A small network was shown many inputs. Here are its activations along a few directions, one row for each input.
In each table, some parts of the input vary, and every possible input appears once, in random order.
Descriptions start from the smaller parts, as in this example, which fits no table here: one of 6 places along a line, together with either a single point or one of 9 places around a ring or (one of 3 separate values, together with one of 8 places around a ring).
Shared parts are said once, and a part with two or three values counts as separate values.

Other details of the inputs vary at random and push rows far along three fixed directions, the same in every table; ignore that.
To show where, the next rows are all for the same input, with only those details redrawn:
[-2.8,  9.3,  3.0, -9.4, 16.1,  6.7, 12.5, -4.4, -4.3,  7.3, -0.7,  2.5]
[-2.3,  8.9,  2.7, -9.2, 16.1,  6.4, 12.8, -4.5, -4.3,  7.9, -0.3,  2.3]
[-2.4,  9.5,  2.5, -9.9, 16.4,  7.6, 12.4, -3.8, -4.6,  7.7, -1.1,  2.4]
[  4.8,  -7.8,   3.2,  29.5, -16.8,  18.3,  12.2,   0.9,  18.2,  -9.7,
  19.9,   1.4]
[15.9, -4.0, -1.3,  8.1, -7.4, 26.8, 18.6, 12.0, 20.2, -5.3, 16.5, -2.8]
[15.9, -4.4, -1.0,  8.3, -7.9, 26.7, 18.8, 12.0, 19.8, -5.2, 16.4, -2.9]
[-2.7,  9.2,  2.8, -8.9, 17.1,  7.2, 12.1, -4.1, -3.7,  7.3, -0.7,  3.0]
[-75.5,  -3.9,  85.5,  53.2,  14.1, -83.0,  15.7, -71.1,  -9.9,  -5.3,
   2.2,  41.0]

A family of inputs:
r1: [-36.4,  16.7, -73.0,  43.2, -19.3,  16.6, -57.6, -35.2, -57.6,  22.4,
 -15.5, -16.0]
r2: [ 24.5, -15.0,   6.0,   6.1, -12.8,   9.6,   0.7,  28.9,  17.1, -10.7,
   3.4, -11.7]
r3: [  9.3, -11.2,   7.3,  32.1, -23.3,  16.9,   8.0,   7.7,  20.4,   0.1,
   5.4,   2.0]
r4: [ -3.2,  11.7,   4.9, -14.7,  10.5,   7.4,   8.0,  -3.9,  -3.4,   6.9,
   0.8,   8.4]
r5: [  1.2,  -1.9,   1.4, -20.0,   5.8, -16.6,  -6.5,  11.6,  -3.0,   4.7,
  -3.6,  -4.3]
r6: [ 10.4, -15.1,   4.2,  22.6, -17.1,   2.2,  -1.5,  11.5,  12.3, -23.2,
  22.3,  -9.2]
r7: [  3.6,  11.5,   8.1, -15.1,   8.5,   4.9,  -0.2,  -4.2,   0.9,  14.3,
  -3.0,  10.9]
r8: [ -5.5,   0.3,   2.2, -25.3,   7.5,  -8.4,  -5.8,   4.9,  -3.9,  -7.9,
   2.9,  -8.0]
r9: [ 16.7, -16.0,  -3.0,  -1.2,  -9.1,   9.7,   6.9,  21.6,  16.4, -18.7,
  19.5, -14.8]
r10: [-29.5,  13.2, -71.6,  34.3, -21.5,   2.3, -71.0, -30.2, -63.8,   4.3,
  -5.2, -28.1]
r11: [  7.0,   5.1,   9.9, -21.6,   7.9,  -6.0,  -7.0,   4.1, -10.8,  -5.7,
   0.6,  -5.1]
r12: [ 17.9,  -3.6,   0.3,   2.7, -13.7,  23.1,   7.8,  14.8,  25.6,   0.0,
  16.5,   8.0]
r13: [  5.1, -18.3,   1.7,  12.2, -26.3,  -2.0, -12.4,  11.8,  22.9, -18.4,
  22.6,  -5.2]
r14: [-80.6,  -6.1,  80.1,  47.0,   5.3, -90.3,   7.5, -65.5,   2.2,   4.8,
  -4.0,  42.2]
r15: [ 13.2,  12.0,   1.2, -53.5,  43.0,  -4.0,   2.2,  16.1, -23.3,  12.9,
 -25.0, -13.9]
r16: [ -1.7,   0.5,   0.2, -22.4,   5.9, -16.4,  -8.3,  11.4,   0.6,   3.7,
  -4.5,  -7.9]
r17: [-19.9,   3.8,  20.2,   7.0,  12.1, -16.3,   9.3, -10.5,  -4.5,  13.6,
 -13.8,  13.5]
r18: [15.3, -9.2, -1.1, 12.5, -6.3, 26.1, 18.9, 16.9, 20.5, -1.3,  8.5, -2.0]
r19: [ 10.1, -19.1,   5.5,  25.6, -22.5,  -0.9,  -3.5,  20.4,  14.0, -15.0,
   9.4,  -7.1]
r20: [-28.0,  -0.7,  15.6,   1.5,  10.1, -17.2,   8.9, -12.7,   1.0,  13.3,
 -13.8,   8.0]
r21: [  3.7,   7.3,  -4.9, -57.6,  37.8,  -9.4,   2.6,  21.8, -18.7,  16.2,
 -27.1, -10.8]
r22: [ 22.6,  -5.6,  -3.9,  19.9, -25.8,   7.2,   7.7,  -6.0,  18.9, -31.7,
   3.1,  11.5]
r23: [ 15.3,   4.5,  -5.8,  -9.3,  13.9,  -5.6,  13.0,  -6.7,  -3.7,  -9.9,
 -27.3,   7.2]
r24: [ -0.1, -16.9,   0.3,  28.4, -24.3,  12.9,  11.7,   8.6,  22.1,  -0.4,
   8.7,   2.1]
r25: [ -5.1,  20.5,  -5.6, -61.7,  35.3,   8.6,  13.0,   0.8, -10.9,  20.7,
 -14.7,  -1.5]
r26: [-14.6,   2.3,  23.1,  -8.2,   9.6, -28.0,  -6.1,  -9.2, -13.5,  -8.9,
   2.2,   5.2]
r27: [ -1.7,  12.9,  -7.8, -51.2,  43.9,   7.6,  19.1,   6.3, -15.0,  27.4,
 -23.7,  -2.9]
r28: [  3.1, -11.8,  -0.3,  24.1, -26.7,   8.9,   7.2,   6.1,  25.5,   2.1,
  15.3,   5.6]
r29: [  7.7,  -9.7,  -4.8,   3.0, -10.2,  25.1,  18.8,   9.4,  25.5,  -5.7,
  16.9,  -8.2]
r30: [-24.3,   3.3, -73.4,  79.0, -53.1,  28.7, -56.3, -34.1, -39.7,   2.9,
  14.3, -14.6]
r31: [ 23.4,  24.3, -11.5, -56.6,  33.8, -11.2,  10.4,   1.1, -10.7,  11.0,
 -40.8,   9.5]
r32: [ -0.6, -11.6,   0.1,  18.0, -26.4,  13.3,   1.4,   1.5,  28.7,  -4.2,
  20.6,   6.0]
r33: [  2.9, -12.6,   0.5,  19.9, -26.1,  12.7,   3.3,   2.1,  25.1,  -2.7,
  21.8,   9.8]
r34: [ 33.5,  -5.6,  -9.7,   5.3, -10.9,  14.4,  18.8,   4.1,  20.4, -27.2,
  -1.7,   2.2]
r35: [ 23.0, -11.9,  -4.5,  28.8, -24.3,   2.7,   9.3,   2.5,  21.1, -22.8,
 -11.0,   8.6]
r36: [  5.3,  -8.3,   2.6,  28.6, -16.7,  18.1,  12.2,   0.8,  18.0,  -9.1,
  20.2,   1.1]
r37: [ 25.9,  -7.1,  -5.2,  19.3, -27.1,   3.1,   1.3,  -3.7,  23.9, -25.2,
   2.3,  15.5]
r38: [  4.9,   2.6,   5.5, -21.3,   9.7, -11.6, -12.2,   8.8,  -4.9,  -1.2,
   1.3,   1.7]
r39: [ -2.4,  19.7,  -5.1, -59.7,  36.8,   8.8,  14.2,   1.9, -14.6,  21.5,
 -14.2,   3.4]
r40: [ 16.2, -21.6,  -2.7,   3.0,  -8.4,   9.3,   7.4,  25.9,  16.9, -14.7,
  11.3, -15.0]
r41: [  1.2,  12.9,   8.4, -14.9,   9.1,   9.4,   6.2,  -6.6,  -4.0,   7.9,
  -1.6,   6.0]
r42: [19.1, -8.5,  3.1, 12.9, -7.5, 27.8, 16.7, 14.0, 20.4, -0.4,  6.1, -3.6]
r43: [ 26.9,  -9.9,   6.1,   1.9, -16.5,   5.1,  -3.7,  25.8,  20.5,  -8.6,
  10.5,  -8.3]
r44: [-16.7,  -3.7,  19.6, -11.0,   6.9, -32.6, -11.3,  -7.9,  -7.0,  -2.8,
   1.7,   8.4]
r45: [-58.3, -11.7,  68.5,  24.9,   5.8, -78.2,  -0.5, -45.5, -10.2, -17.5,
   6.5,  26.0]
r46: [ 12.7, -20.0,  -2.1,  -0.2, -14.2,   6.7,   3.0,  29.4,  22.7, -11.9,
   5.6, -16.0]
r47: [-16.5,  27.6, -74.5,   1.8,  10.6,   5.9, -66.4, -15.5, -80.8,  22.5,
 -29.3, -25.3]
r48: [-21.9,  -8.7,  16.8,  -3.7,  14.5, -30.0,  -1.5,  -6.5,  -7.9,  -4.4,
  -7.3,  -5.5]
r49: [ 18.2,  -2.4,  -0.7,   7.0, -15.1,  18.8,  11.8,  18.8,  26.3,   5.0,
  10.9,   3.8]
r50: [-20.9,  27.9, -64.6,  43.6, -26.5,  12.9, -66.8, -34.1, -57.6,  30.1,
 -15.9,  -6.7]
r51: [ 2.2,  8.8,  6.5, -9.6, 14.3,  8.6, 10.9, -7.2, -5.4,  9.4, -2.8,  0.1]
r52: [  9.3,   4.2,   9.7, -21.8,   7.3,  -9.8, -13.6,   6.4,  -6.0,   0.1,
  -1.1,  -0.6]
r53: [ 11.4,  17.2,  -1.8, -58.8,  36.1, -13.3,  -3.2,  19.9, -16.7,  17.9,
 -20.2,  -6.2]
r54: [ 14.1,  16.3,   0.5, -58.3,  42.0,  -4.0,   2.1,  10.7, -23.6,   9.5,
 -16.5, -15.0]
Changing only one part turns r6 into r26. The same change can be made to r10. Which row results?
Answer: r8
What do these inputs look like to the network?
Answer: one of 6 places around a ring, together with either a single point or (one of 2 separate values, together with one of 4 places along a line)
Which other rows agree with r20 in the place on the ring of 6? List them by row number.
Answer: r2, r3, r17, r19, r21, r24, r35, r46
Change only the place on the ring of 6 in r9. List by row number the other rows that result.
Answer: r5, r21, r40, r44, r45
Change only the place on the line of 4 in r50. List by row number the other rows that result.
Answer: r14, r28, r49
Change only the choice among 2 separate values in r4. List by row number the other rows that result.
Answer: r26
Change only the choice among 2 separate values in r54. List by row number the other rows that result.
Answer: r51

A family of inputs:
r55: [ 18.3,   6.8, -43.0,  33.6, -41.7,  35.7, -25.4,  -7.8,  -3.7,  -7.6,
  11.9,  -4.4]
r56: [  9.4,   4.5,  13.4, -79.4,  47.1, -37.7,  -6.7,  29.9, -17.0,  10.3,
 -31.3,  -8.7]
r57: [-32.4, -12.5,  65.7,   1.8,   5.7, -35.3,  30.4, -18.7,  32.4, -10.2,
  23.0,  23.9]
r58: [-24.6,  -8.9,  19.3,   2.2,  10.7, -54.4, -23.8, -12.2, -31.9, -20.8,
 -12.6,  -9.0]
r59: [  8.7,  26.9,   5.3, -72.1,  52.8, -11.7,  24.1,  -7.8,  -7.9,  15.5,
 -27.9,  17.8]
r60: [ 15.1, -16.5,  48.4,  12.7,  -6.6,  -1.6,  36.7,  23.2,  50.8,  -5.6,
  14.0,  12.0]
r61: [  2.8,   3.8, -26.4, -14.6,  -4.7, -22.5, -51.1,  -1.1, -33.6, -10.1,
  -1.8, -15.4]
r62: [  7.5, -14.8,  32.0, -34.6,  17.3,   6.5,  39.8,  31.0,  50.6,   8.5,
   9.0,  -0.1]
r63: [-31.4,   9.4,  24.0,  22.0,  17.4, -26.1,   0.3, -30.5, -28.2,   4.3,
 -10.6,   8.8]
r64: [-28.2, -22.4,  23.9,  83.4, -49.9, -28.3,  -3.4, -36.5,  19.7, -17.9,
   4.4,  25.8]
r65: [ 36.6, -11.3,  11.2,   4.9, -22.3,  37.3,  18.1,  23.8,  38.6, -14.5,
  29.0,   2.5]
r66: [ 39.8, -18.8,   0.7,  10.2, -25.9,  31.4,  26.0,  31.5,  46.4,  -6.8,
  11.5,   1.4]
r67: [  1.2,  15.7, -46.3,  -1.9,   9.5,  15.7,  -9.9, -14.7, -32.7,   5.3,
 -24.7,  -3.8]
r68: [ -9.6,  20.7, -29.1,   0.0,  -1.4,  12.0, -27.7, -13.6, -29.0,  17.1,
   6.4,  -4.1]
r69: [ 36.2,   7.3, -39.9, -33.5,  -2.8,  57.6,   3.1,  48.9,  10.5,  20.8,
  -0.2, -20.2]
r70: [-49.9,   0.9,  14.2,  12.2,  18.1, -23.2,  -2.8, -30.8, -23.4,   6.0,
  -3.1,   3.7]
r71: [  2.5,  -5.0, -40.6,  43.0, -28.8,  33.9, -17.3,   1.9, -12.5,  -0.8,
  19.3, -20.7]
r72: [ -2.0,  14.2, -32.8,  10.2,   5.3,  10.6, -10.4, -16.3, -29.2,   6.5,
 -16.4,  -9.5]
What do these inputs look like to the network?
Answer: one of 3 separate values, together with either a single point or one of 5 places along a line
Changing only the choice among 3 separate values turns r61 into r58. The same change can be made to r57. Which row results?
Answer: r70
Which other rows agree with r62 in the choice among 3 separate values? List them by row number.
Answer: r56, r60, r64, r66, r69
Change only the place on the line of 5 in r67. List by row number the other rows that result.
Answer: r63, r70, r71, r72

A family of inputs:
r73: [ 27.5,  11.8, -75.6, -42.9,   7.4,  56.4, -31.0,  38.2, -29.1,  14.5,
   4.1, -49.7]
r74: [ 23.0, -10.2,  13.1, -12.2,  10.6,  28.8,  54.9,  17.8,  44.8,  -5.5,
   5.0,   5.6]
r75: [ 18.3,  -2.6, -38.5,  49.5, -46.9,   8.7, -26.2, -19.1,  -4.0, -25.6,
  -5.1,   7.1]
r76: [ -4.1,  -8.2, -30.2,  55.6, -29.6,  16.1, -19.1,  -2.6,  -6.8,  -2.0,
   7.8, -18.3]
r77: [ 31.5, -14.2,  15.4, -12.5,  12.6,  21.2,  50.7,  20.6,  33.4, -17.8,
   5.7,  -3.3]
r78: [ 37.3, -17.2,  19.0, -33.8,  -7.2,  -2.8,  12.3,  33.3,  41.8, -27.1,
  15.7,  -2.3]
r79: [-27.1,  36.4,   6.1, -45.3,  39.4, -21.1, -10.3, -24.5, -36.2,  40.7,
 -18.4,  17.3]
r80: [  7.8,  22.0, -62.6, -47.7,  18.8,  37.6, -27.0,  23.9, -33.7,  37.7,
 -17.7, -22.2]
r81: [-34.3,  33.9,   8.8, -47.5,  39.1, -15.8, -10.7, -27.0, -38.4,  33.0,
  -9.6,  10.9]
r82: [-28.7,  16.6,   3.6, -40.4,  45.1, -37.5, -13.7, -10.2, -46.9,  25.1,
 -24.5,  -5.6]
r83: [ 39.9, -13.7,  18.4, -19.6,  -8.5,   2.8,  25.5,  31.4,  43.9, -14.3,
  -5.0,   4.8]
r84: [ -7.7, -14.6,  86.7,  -0.9,  32.2, -49.8,  57.9, -16.5,  26.9, -31.5,
  -6.0,  28.4]
r85: [-53.3,   1.9,  41.6,  68.7, -20.3, -31.8,  -4.3, -56.9,  -2.1,  10.9,
   6.2,  36.7]
r86: [  2.4, -10.3, -27.7,  55.8, -36.9,  12.3, -28.7,  -1.1, -10.3, -12.2,
   2.9, -14.7]
r87: [-44.2,   6.1,  35.6,  65.6, -15.0, -27.3,   7.1, -70.3,  -3.5,  -1.6,
   3.6,  43.3]
r88: [  2.7, -14.6, -27.5,  47.6, -41.3,   3.5, -42.2,   6.7, -13.2, -18.3,
  15.2, -16.1]
r89: [-20.2, -10.2, -29.7,  46.7, -38.1,  20.2, -29.3,  -3.4,  -3.0,  -1.9,
  28.2, -16.0]
r90: [-26.2,  18.0,   6.3, -49.9,  46.1, -38.2, -21.6,  -9.7, -50.0,   9.3,
 -21.3, -10.8]
r91: [ 13.9, -15.7,  19.7,  -8.2,   2.5,  23.9,  43.5,  31.0,  44.7,   6.9,
   6.7,   1.2]
r92: [ 41.5, -15.2,  17.5, -28.5, -10.0,  -7.2,  12.3,  38.5,  41.9, -20.2,
   6.6,   3.7]
Changing only one part turns r73 into r76. The same change can be made to r81. Which row results?
Answer: r85
What do these inputs look like to the network?
Answer: one of 4 places along a line, together with one of 5 places along a line
Start at r89 and move only the place on the line of 4, one step at a time. The first step leads to r80. Which rows follow, in order?
Answer: r91, r74
Change only the place on the line of 5 in r79. List by row number the other rows that result.
Answer: r80, r82, r88, r92
